Questions about the array below.
1) What is the top-right entry?
2) What is the first entry in reading order?
3) What is the entry just right of the largest entry?
4) What is the entry directly below the largest entry?
5) What is the bottom-left entry?
6) What is the fourth entry, reading row by row?
7) What is the 3rd-last entry, reading row by row?
8) What is the second largest entry?
[[  9  21  13  -8  13 -18   6  13]
 [ 20  37  27 -22  16 -34  14  37]
 [ 15  27  21 -16   7 -22   7  26]
 [  6  17  11  -8  10 -16  10  18]
 [ 12  26  18 -10  13 -20   3  13]
 [ 13  38  20 -14  23 -17   2  12]
 [ 40  30  30 -21  32 -43 -18 -11]
 [ 16  29  17 -18  18  -9   2  15]
 [  9  30  17 -14  12 -16   9  24]
 [ 13  22  15 -10  10 -13   2  13]
 [ 10  33  21 -14  10 -21  12  31]
 [  8  22  14 -10  13 -17   9  19]
 [ 13  33  23 -14  15 -33  16  34]
 [  6  20  14 -10   6 -16  13  27]]
1) 13
2) 9
3) 30
4) 16
5) 6
6) -8
7) -16
8) 38

A = 1,-50,19,-22,-23,53,1,-14,-21,-25
Give the second entry from the left.
Answer: -50
Give the entry just right of -50.
Answer: 19
Give the fifth entry.
Answer: -23
Give the entry just left of -23.
Answer: -22

Read these off the grid that follows.
1) Give the entry in the bottom-left corner.
2) Give the smallest entry.
3) Give the 5th entry from the end, reading row by row.
4) Give the bottom entry of the column that holds the smallest entry.
5) Give the first entry of the smallest entry's row.
6) Give the top entry of the column that holds the smallest entry.
7) Give the maximum.
8) Give the smallest entry in the first column.
[[ 19  19   0  38  20  -8  16   1  18   3  -2 -12  11   5   0  10]
 [ 10 -20   0  19  26  -1  23  -7   4  15   4 -12  29  -3  12 -16]
 [-37 -24   0  -1 -25   6  -5   5   3   0  10 -15  11  12   8 -23]
 [  4  39   0  -7  18  10   1   3 -14 -17  -7   9 -12  -5   1   8]
 [ 20  31   0 -18   3  18 -14  -5 -16 -15 -20  10  13  25   8  -6]
 [-10  -6   0 -13  19 -12  17   2 -21   1   3  -2 -20 -44   3   8]
 [-38  -9   0 -14   9  -9  -3 -10 -21   4 -10  -3  -6 -34   8  11]
 [ 37   6   0 -32   9  18  -2   0 -13  -7   2  26  -8   5  -4 -10]
 [-16  10   0 -15   9  23 -22 -18  -8  -3 -16  18  16  13   4  -2]
 [  6   2   0 -23 -37 -17 -27   2  -1  -3 -10  13 -32  -2 -18  28]
 [-36 -14   0   7 -33  -6 -17   0   7   2  -5 -17  11  15   4  -3]
 [  6  25   0  22   8  -4   2   5  16  -5   2   3 -13  -1 -10  19]
 [ 22  45   0  -6  20   4   1  -1 -22 -17 -22  -1   5   4  11   8]]
1) 22
2) -44
3) -1
4) 4
5) -10
6) 5
7) 45
8) -38

Questions about the array below.
1) Report the bottom entry of the column that holds the largest entry.
2) Report the 4th entry from the end, reading row by row.
3) Report the entry in the bottom-left corner.
4) Report the smallest entry in the first column.
5) Report the entry directly below 4.0.
6) Report the top entry of the column that holds the largest entry.
7) Report the second entry on the diagonal from the top-right corner.
8) Report the entry just left of 10.6.
1.1,13.5,-3.2,4.8,-10.2,10.6,6.7,0.7,-14.2,23.3
18.6,3.4,10.2,0.3,-7.2,14.1,12.5,4.6,-12.5,17.8
5.6,-16.3,0.8,-13.8,14.6,-4.0,-0.4,16.2,11.2,8.7
7.3,4.0,-5.9,-6.8,-8.8,13.0,9.2,11.9,-4.5,20.6
13.6,0.6,-0.7,-5.6,-6.9,10.2,6.2,14.9,0.6,15.4
10.1,-9.4,10.1,4.2,12.8,-8.0,-1.3,0.3,19.4,-21.2
1) -21.2
2) -1.3
3) 10.1
4) 1.1
5) 0.6
6) 23.3
7) -12.5
8) -10.2

B =
[[ 13   6 -14   9   1 -40]
 [ 17   3 -13  -1  -9 -38]
 [  1  13 -10  32  27 -34]
 [  4  11 -12  28  21 -37]]
Which number is the maximum?
A: 32
The third entry in reading order is -14
The entry directly above -34 -> -38
Which number is the top entry of the column that holds the smallest entry?
A: -40
Which number is the last entry, reading row by row?
A: -37
Which number is the 2nd entry on the diagonal from the top-right corner?
A: -9
Which number is the entry just left of 3?
A: 17
The third largest entry: 27
The 5th entry, reading row by row is 1
Which number is the second entry on the main diagonal?
A: 3
Which number is the first entry on the main diagonal?
A: 13

M = array([91, 44, 53, 39, 82, 64, 78, 79, 15, 14, 52, 10, 38, 94, 40, 86])
The maximum?
A: 94
The entry just right of 91 -> 44
The entry just left of 82 is 39

a = [[-0.139, 17.243, -168.089, 77.652, 143.407, 145.700, 73.049, -143.984, 12.075, 174.888, 26.567, -67.104, 17.059, 146.603, 175.443, -67.171], [70.552, 150.934, -89.428, 140.698, -3.801, 2.395, -0.251, -99.913, 111.842, -16.689, 117.921, -25.073, 120.207, 20.381, 37.005, 5.670]]
Give the entry just right of 20.381.
Answer: 37.005
The smallest entry: -168.089
Give the entry just right of -143.984.
Answer: 12.075
Give the entry just right of 120.207.
Answer: 20.381
The entry just right of 17.059 -> 146.603
Give the entry just left of -25.073.
Answer: 117.921
The entry just right of the largest entry is -67.171
The maximum: 175.443
Give the entry just left of 2.395.
Answer: -3.801
